These are the activations of a small neural network, seen along a few directions. Each row is one input.
In each table, some parts of the input vary, and every possible input appears once, in random order.
A made-up example of a description, with smaller parts first: line(6) and (point or ring(11) or (values(3) and ring(8))).
Shared parts are said once, and a part with two or three values counts as separate values.

Other details of the inputs vary at random and push rows far along two fixed directions, the same in every table; ignore that.

A family of inputs:
x1: [ 18  -9  20   2  12   5  23  22  -1 -18   8]
x2: [ 12  -9  19   1  15   7  23  23  -1 -21   6]
x3: [  4  25  -6 -11   7 -10  17  -3 -12   3 -31]
x4: [  8  -5  17  -1   0   2  -5  22  -5 -30  19]
x5: [ 10 -40   9   9   1  13   5 -11  31  23  10]
x6: [  6  -1  19   2   2   5  18  21  -6 -20  18]
x7: [ -2  23  -5 -10   2  -9  17   2 -18   1 -24]
x8: [ -8  -3 -36  -3  -7  -6 -31 -33   8  31 -20]
x9: [ -4  30   3  -9  -1 -10  12   1 -16   0 -14]
x10: [ -8  24   1 -11  -5 -13  -3   5 -22  -7 -10]
x11: [13 -6 39 -8 -5 -5 -1 19 -2 -8 18]
x12: [ -3 -26  -6  13  -4  10 -20  -8  18   6  23]
x13: [ -1  24   0  -9   3  -9  16   1 -15   3 -24]
x14: [ -5  27  -3 -10  -3  -9  13   4 -19  -6 -14]
x15: [ -3  26   1 -11 -10 -15  -4   2 -21  -4 -11]
x16: [ 13  -7  21  -5  10   2  -7  23  -2 -28  13]
x17: [  1  25  -6  -9  -3  -9  17   0 -17   0 -24]
x18: [  3  25   1 -14  -5 -17 -13   0 -19  -1 -14]
x19: [-21   5 -24   4 -10  -1 -18 -28   5  27 -10]
x20: [ 13  -7  20   1  16   7  24  22   1 -21   5]
x21: [ 15  -9  15  -4   5   2  -7  22  -3 -32  14]
x22: [ -2 -28  -7  20   1  18  10  -6  22   8  16]
x23: [  4   2  26   5   2   1   2  21  -4 -23  24]
x24: [  8 -39   6   3  -4   8 -27 -12  28  18  15]
x25: [ -2  23  -2 -10   2  -9  16   2 -17   3 -24]
x26: [ -8 -23 -13  13  -3  12 -18  -7  17  -2  20]
x27: [ -1 -28  -4  21   2  17   9  -7  22  12  17]
x28: [ 11 -10  15   1  15   8  24  23  -2 -23   6]
x29: [  6  -3  22  -2   6   2  -5  22  -5 -26  18]
x30: [-13  -5 -37  -2  -4  -2 -28 -29   7  23 -17]
x31: [  3 -33   9   5  -9   7 -24 -11  25  19  20]
x32: [ -9   1 -35   0  -5  -5 -31 -34  11  28 -19]
x33: [-17   7 -27   3 -15  -6 -20 -31   2  33 -12]
x34: [  5  22 -11 -11   1 -10  17  -2 -14   0 -32]
x35: [ -3  21  -3 -15  -3 -15 -13   1 -19  -3 -16]
x36: [ -2  30   3  -8  -2 -12  10   1 -17   1 -13]
x37: [  0 -28  -7  12   5  14 -21  -7  25   0  18]
x38: [ -1  27   6 -10  -7 -15  -3   2 -20   0 -10]
x39: [ 11  -1  22   7   9   5  23  21   0 -18  12]
x40: [  2 -30  -7  12   3  12 -22  -9  23   5  18]
x41: [  5 -34  12  11  -3  12   5  -9  27  24  15]
x42: [  2 -28  -7  21   9  18  10  -8  27   7  12]
x43: [-17   4 -31   2  -8  -3 -27 -32   9  27 -13]
x44: [ -5  28   5  -9  -4 -13  -3   2 -17  -3 -10]
x45: [  9  -1  22   6  11   7  24  21   0 -19  11]
x46: [ 10  -6  19  -2   0   0  -5  22  -6 -27  19]
x47: [ -6  25   2 -12  -1  -9  11   4 -20  -1 -14]
x48: [ 17 -10  17   2  10   6  24  22  -1 -22   7]
x49: [  8  -3  15   5   8   7  24  23  -3 -23  11]
x50: [-12  -5 -34  -2  -4  -2 -29 -29   8  25 -18]
x51: [ -9 -26  -9  13   0  12 -17  -5  16  -1  22]
x52: [ -5  27   4 -11   0  -9  11   3 -18   0 -14]
x53: [-13 -18  -9  16  -6  12 -10  -6  14   1  22]
x54: [  7  -1  23   2   3   4  17  21  -5 -16  19]
x55: [  3  -1  21   3  -3   3   3  22  -7 -28  22]
x56: [  4  26   1  -9   0 -12  16   0 -16   7 -23]
x57: [  7  19  -8 -19  -3 -18 -16  -1 -18  -4 -23]
x58: [-22   5 -31   3  -7   2  -2 -28   3  28 -13]
x59: [-13 -21  -2  15  -2  13 -11  -4  15   4  23]
x60: [  3  22 -13 -11   4 -10  17  -1 -14  -1 -31]
x61: [  1  26   0 -12  -4 -17 -14   0 -17  -3 -13]
x62: [ -8 -20  -5  18  -1  16   3 -11  20  14  21]
x63: [-11 -19 -10  17  -4  17   4  -8  18   5  20]
x64: [ -1 -30 -15  11   2  13 -20  -6  21  -4  17]
x65: [  8  23  -5 -11   4 -13  16  -3 -15   8 -30]
x66: [-11   3 -14  -7 -15  -8  -8 -34   8  48 -19]
Description of these inputs: line(6) and (point or ring(10)).
- The inputs of x2 and x35 match in every part but the line(6) part. If x65 is changed in the same way as x2 into x35, which row does it become? => x18
- Change only the ring(10) part in x14. List by row number the other rows that result. => x6, x9, x36, x47, x52, x54, x58, x62, x63
- A walk changes only the ring(10) part. It starts at x37 and steps to x32. List the rest of the walk in order. => x40, x8, x57, x21, x64, x30, x50, x16
- A walk changes only the line(6) part. It starts at x5 and steps to x41. List the rest of the walk in order. => x66, x11, x31, x24
- List by row number the other rows that have the line(6) part in common with x44. => x10, x11, x15, x19, x23, x33, x38, x53, x55, x59

A family of inputs:
x67: [  8  11  12  -4   6  -4   1  18 -11 -25   5]
x68: [ 14   7  22  -6   1  -4  16  17  -8 -12   1]
x69: [ -4 -24  -6  15   9  17   9  -4  20   5   9]
x70: [ -3  16  16  -2   2  -1  13  17 -15 -20   7]
x71: [ -3 -18  -7  17   3  16   6   0  13  -3  18]
x72: [-22  12 -24  -2 -15  -4  -7 -26  -3  30 -13]
x73: [  4  34 -10 -25  -7 -24  -9   0 -31  -3 -33]
x74: [  1  40   1 -19  -1 -23   2  -4 -25  10 -33]
x75: [ -1  13  17  -5   1  -4  -3  18 -14 -23  10]
x76: [  4 -26  -2   6  -3   8 -13  -1  14  -3  15]
x77: [  6   9   7  -3   9   0  21  18 -12 -23  -2]
x78: [ -1 -21   1  10   4   9 -11  -6  18   9  14]
x79: [ -5 -16  -9  17   6  16   6  -3  16  -2  16]
x80: [  6   7   8  -3   6   0  21  20 -13 -23   0]
x81: [-11   5 -26  -4  -2  -4   1 -27   3  34 -30]
x82: [-14 -14  -2  19  -2  14  -6  -5  15   1  25]
x83: [  6 -26   2   4  -2   8 -12  -3  17   2  13]
x84: [-11   9 -23  -1  -2  -4  -3 -28   4  35 -24]
x85: [  0 -23   5  12   3  13   5  -5  19  13  14]
x86: [  2 -22   1  14  -2  13   6  -1  16   2  18]
x87: [ -6   7 -18  -3  -7  -6  -2 -27   5  34 -23]
x88: [  4 -21   9  12   0   9  -1  -4  20   8  18]
x89: [ 13   6  25 -11   4  -8   0  17  -9 -12   2]
x90: [  3  37  -2 -27  -2 -23  13  -5 -27  15 -45]
x91: [ -3   6 -18  -5 -11  -9 -17 -24   4  26 -19]
x92: [  1 -20   7  12   2  10  -3  -5  19  11  18]
x93: [ 13   2  22 -13   8  -6  -2  20 -10 -18   0]
x94: [-12   8 -27  -1  -3  -5 -19 -27   5  27 -21]
x95: [  0  11  21  -9  -5  -7  -4  19 -16 -18  12]
x96: [ 14   6  19  -8  -1  -8   0  19 -12 -20   4]
x97: [  9   7  10  -8   7  -4  -2  19 -12 -28   2]
x98: [ 12   3  16  -6   1  -3  21  19 -11 -17  -2]
x99: [ 16   1  22 -15   2  -9  -2  17  -8 -15  -1]
x100: [  1 -19  -3  11  -3   8 -10  -1  11  -3  18]
x101: [ -4 -19  -3  16   8  15   5  -5  19   6  13]
x102: [-12 -23  -7  12  -1  14 -18  -4  14  -3  22]
x103: [ 14   1  24 -15   5  -8  -2  19 -10 -15   0]
x104: [  7  13  13  -1   3  -3   9  19 -13 -23   7]
x105: [ 15   3  20  -9   2  -3  21  19  -8 -14  -4]
x106: [  7  15  15  -1   8  -3   9  17  -9 -21   4]
x107: [  4 -28   5   9   2  14  10  -3  21   9  10]
x108: [ -1 -23  -9  10   2  12 -12   0  12  -9  17]
x109: [  7  36   3 -26  -7 -26  -6  -4 -24   9 -35]
x110: [  6  14  12   0   6  -3   9  17 -11 -23   5]
x111: [ -3  11  13  -4   3   1  18  19 -15 -21   3]
x112: [ -2 -24  -5   8   6  11 -14  -4  18   1  11]
x113: [-10  10 -28  -1  -7  -6 -16 -21  -2  16 -15]
x114: [ -4 -16  -1  16   5  12  -3  -5  18   5  16]
x115: [ -1 -20  -4  15  -1  13   6  -1  13   0  18]
x116: [-22   9 -28  -4 -15  -3  -2 -26  -4  30 -19]
x117: [-20  12 -19   1 -15  -6 -14 -25  -1  27  -7]
x118: [  8  11  14  -4   8  -4   1  18  -9 -23   3]
x119: [ -9  12 -24   1 -10  -8  -8 -22  -3  21 -16]
x120: [-11   7 -31  -4  -1  -5 -20 -24   2  17 -22]
x121: [ -2 -23  -8  13   0  13  10  -1  13   1  12]
x122: [-10 -26  -1   6  -7  11 -19  -2  12   1  25]
x123: [ 12   9  20  -4  -1  -7   8  17 -11 -17   5]
x124: [-14  10 -33   1   0  -1   3 -25   3  22 -27]
x125: [ -3  43 -10 -16   2 -18  10  -4 -25   2 -35]
x126: [  4 -20   6  12  -2   9  -1  -3  18   5  18]
- What do these inputs look like to the network? => line(5) and (values(2) or ring(10))
- The inputs of x68 and x83 match in every part but the line(5) part. If x72 is changed in the same way as x68 into x83, which row does it become? => x122
- The inputs of x89 and x85 match in every part but the line(5) part. If x109 is changed in the same way as x89 into x85, which row does it become? => x87
- Change only the ring(10) part in x126. List by row number the other rows that result. => x74, x88, x92, x104, x106, x110, x114, x119, x123
- A walk changes only the line(5) part. It starts at x76 and steps to x96. List the rest of the walk in order. => x123, x86, x98
- Change only the values(2) part in x102. List by row number the other rows that result. => x122
- List by row number the other rows that have the line(5) part in common with x81. => x69, x77, x80, x90, x98, x105, x107, x111, x116, x121, x124

A family of inputs:
x127: [-10 -13 -38  -3  -7  -4 -24 -38  13  39 -29]
x128: [ -9 -23 -11  14  -4  14   8 -23  24  32   6]
x129: [ -1 -31  -3  17  -3  18   2   2  16  -6  26]
x130: [ -7 -23   3  22  12  22  11   5  19  -5  26]
x131: [ -8  42  10 -22 -12 -24 -26   4 -33  -9 -10]
x132: [ 27  -5  32 -14   9  -6   8  28  -8 -24   5]
x133: [ 19 -30  33   3   9  14   9  36   7 -41  34]
x134: [  0  49  -2 -27  -5 -25  23   7 -37  -4 -40]
x135: [ 13 -22  26   9  13  16   1  34   8 -46  36]
x136: [  6 -27  10  17   7  15  -7   2  25   0  24]
x137: [-13 -24 -14  15  -1  18   9 -16  22  25   5]
x138: [-24  -1 -27  -2 -27  -9 -38 -38   7  42  -3]
x139: [ 23 -28  35   8  20  11   2  35  11 -39  34]
x140: [-26   7 -47  12  -4   6  -6 -37  11  30 -17]
x141: [ -1  37  -2 -10   0 -15  12  13 -31 -20 -14]
x142: [ 11  46  16 -27  -6 -29  16   4 -33   7 -40]
x143: [-15 -17 -30  19  -3  15 -14 -20  17   9  13]
x144: [-22  -2 -45   7 -15   1  -5 -38   6  38 -19]
x145: [ -2 -23  10  21   9  18  11   2  20  -1  28]
x146: [  9  35  20 -13   3 -19  12  11 -22  -9 -16]
x147: [ 11  26   6 -21   7 -18  -9  16 -24 -19 -24]
x148: [ 17  27  18 -23  -3 -21   8   9 -20   1 -24]
- What do these inputs look like to the network? => values(2) and (point or ring(10))
- The inputs of x147 and x127 match in every part but the values(2) part. If x139 is changed in the same way as x147 into x127, which row does it become? => x132
- Change only the values(2) part in x146. List by row number the other rows that result. => x142
- Change only the values(2) part in x135. List by row number the other rows that result. => x133
